A small network was shown many inputs. Here are its activations along a few directions, one row for each input.
In each table, some parts of the input vary, and every possible input appears once, in random order.
Descriptions start from the smaller parts, as in this example, which fits no table here: line(6) and (point or line(9) or (values(3) and ring(5))).
Shared parts are said once, and a part with two or three values counts as separate values.

Other details of the inputs vary at random and push rows far along two fixed directions, the same in every table; ignore that.

Rows:
r1: [-31  -9 -13 -58 -12 -19   7   8  43  -8   2   7 -14  16 -35]
r2: [ 19  29  29  51   9   4  -5   0 -46   2 -16  -1  -1   4  27]
r3: [ 31  54  78 -21  28 -20 -46   4  26 -30  73  58  26   7   2]
r4: [-32 -37 -15 -57  -2   8  11  -2  55  -1  18  -3  -3   4 -21]
r5: [ 29   7  20  56  10  15  -6  -5 -37  12   1  -6  13   2  35]
r6: [ -7 -12 -17  42  -9   8  14   4 -26  13 -36 -27 -14  12  -3]
r7: [ -6  -3 -27  33 -12   2  15   2 -39  12 -42 -23 -10  -2  -5]
r8: [  0 -26 -40  32 -11  19  21 -10 -23  20 -31 -29   7 -13  12]
r9: [-22  -4 -10 -32  -1  -5  -2   6  23  -6  11   2  -3   5 -40]
r10: [-25  -9 -16 -67  -9 -19   5   6  45 -15   2   8 -21  -2 -21]
r11: [  5 -27 -37  39 -18   6  20  -6 -19  28 -32 -23   0   6  14]
r12: [ 15  35  34 -29  18  -8 -25   2   3 -27  31  27   4 -21   3]
r13: [-13 -25 -18 -34  -9   0   7  -5  42   3  13   3   6   1  -6]
r14: [ 44  54  65  36  26   1 -29   0 -38 -21  19  24   6 -17  48]
r15: [ -5 -28 -33   9  -8  10  12  -3  -9  18 -12 -19   4  -3 -10]
Each input here is: values(3) and line(5).
Changing only the line(5) part turns r11 into r13. The same change can be made to r15. Which row results?
> r8
Change only the values(3) part in r1. List by row number the other rows that result.
> r2, r7

Rows:
r16: [  9  -1   3   8   4   4  -5   3 -11   3   4  -4  -1  -1   0]
r17: [-2  7  6 11 -1  1  3  2 -6  0 -6 -4 -3  8  5]
r18: [ 8  5  6  7  2 -1 -3  3 -5 -3  1 -2 -7 -1 10]
r19: [-25 -11 -11 -48  -1  -1   3   1  36 -12   8   2  -5  -6 -23]
r20: [-24 -13 -11 -50   0  -1   4   0  31  -5  11   4  -5  -6 -26]
r21: [ 0 10 11 11  2  0 -2  1 -5 -2 -2  0 -1  8  6]
r22: [ 0  4  8 13  3  3 -1 -1 -8  5 -1  0  2  4 -3]
r23: [-26 -12  -2 -42   1  -3   2   3  34  -3  12   6  -5  10 -34]
r24: [16 -2  4 12  1  1 -5 -7  6  6 17  9 20  1 15]
r25: [-2  6  7 15  2  2  0  0 -4 -3 -5 -2  1  4  0]
r26: [ 0  5  8  9 -1 -2  2  0 -6  3 -9  2 -3  8  7]
r27: [ 8  3  6 11  4  2 -4  2 -4 -6  2 -2 -3 -5  4]
r28: [ 6  9  0 12 -1 -5 -4  0 -4 -5 -1  4  5 -2  1]
r29: [ 9  1  6  5  0 -3 -2  1 -7  0 -5  2 -8  0 11]
r30: [ 8  8  2  6 -5 -8  0  0 -6  1 -6  6 -1  1  8]
r31: [  9   8   1   8   0  -3  -6   1 -11   2   5   4   8   1  -3]
r32: [ 7  2  4 11  3  1 -4  1 -4 -5 -1 -2 -3 -4  4]
r33: [ 4  5  2  1 -1  0  3 -2 -9  0 -9  0 -3 -8 15]
r34: [ 7 11  2 12 -1 -4 -4  0 -3 -5  1  5  5 -3  2]
r35: [ 1  6 -2  4  0  2  3 -1 -9 -3 -7 -5 -2 -7 13]
r36: [ 9  2  8  9  6  2 -5  1 -8  1  5  1 -2 -4  1]
r37: [ 1  5  9  9 -1 -2  3  0 -6  3 -8  1 -4  7  7]
r38: [ 5  0  7 -7  1 -4 -2  3  3 -2  1  3 -9  0  5]
r39: [ 7 12  3  8 -2 -7 -4  1 -5 -3  1  4  1  1  7]
r40: [ 8  7  2 10  1 -5 -5 -1 -8  2  2  7  7 -1 -2]
r41: [-20 -25  -5 -40  -2   4   5  -2  48   3  23   5   7  12 -18]
r42: [ 11  11   7   7   3  -4 -10   1 -10   0  10   9  11   1  -2]
r43: [ 8 -1  4 10  5  2 -4  0 -9  3  1  0 -2 -3  0]
r44: [  4   5   3   5   6   4  -2  -4 -11   1   0   2   5 -10   5]
r45: [  5   5   2   3   4   6  -3  -1 -14   0   3  -2   6  -8   4]
r46: [-2  6  7 15  1  3  1  1 -4 -2 -4 -3  1  3  0]
r47: [-44 -64 -97  38 -42  16  58   2 -31  41 -93 -73 -31  16 -24]
r48: [  5   6   3   2   6   6  -5  -2 -14   0   3   0   8  -7   5]
r49: [ 14 -12   3  12   3   9  -2  -5   5   8  13   0  10   0  17]
r50: [-24  -9 -10 -52  -2  -4   4   2  34 -11   8   2  -8  -2 -17]
r51: [-25 -12 -13 -48  -2  -1   5   1  36 -12   7   0  -7  -7 -23]
r52: [  9   0   5   7   5   3  -7   2 -12   2   5  -2   0   0   0]
r53: [ 6 10  1  8 -2 -7 -3  1 -5 -3 -2  4  2  2  6]
r54: [ 9  9  4 10  1 -4 -6 -1 -7  2  4  8  6 -2 -1]
r55: [ 8  8  2  6 -4 -9 -1  0 -6  1 -6  8  0  2  8]
r56: [ 4  5  2  1  0  0  3 -3 -9 -1 -9  2 -2 -7 15]
r57: [-17 -24 -10 -48   0   6   4  -5  45  -1  24   5   9  -2 -10]
r58: [  1   5   9  11   4   4  -3   1 -11   3   2  -1   6   8  -4]
r59: [ 7  3  3  8  2 -1 -2  3 -6 -3 -2 -3 -7  0  9]
Changing only one part turns r41 into r24. The same change can be made to r25. Which row results?
> r28
What is each input in this table made of?
> values(4) and (point or (values(2) and line(5)))
Change only the values(4) part in r53. List by row number the other rows that result.
> r21, r50, r59
Change only the line(5) part in r48. List by row number the other rows that result.
> r19, r44, r50, r56
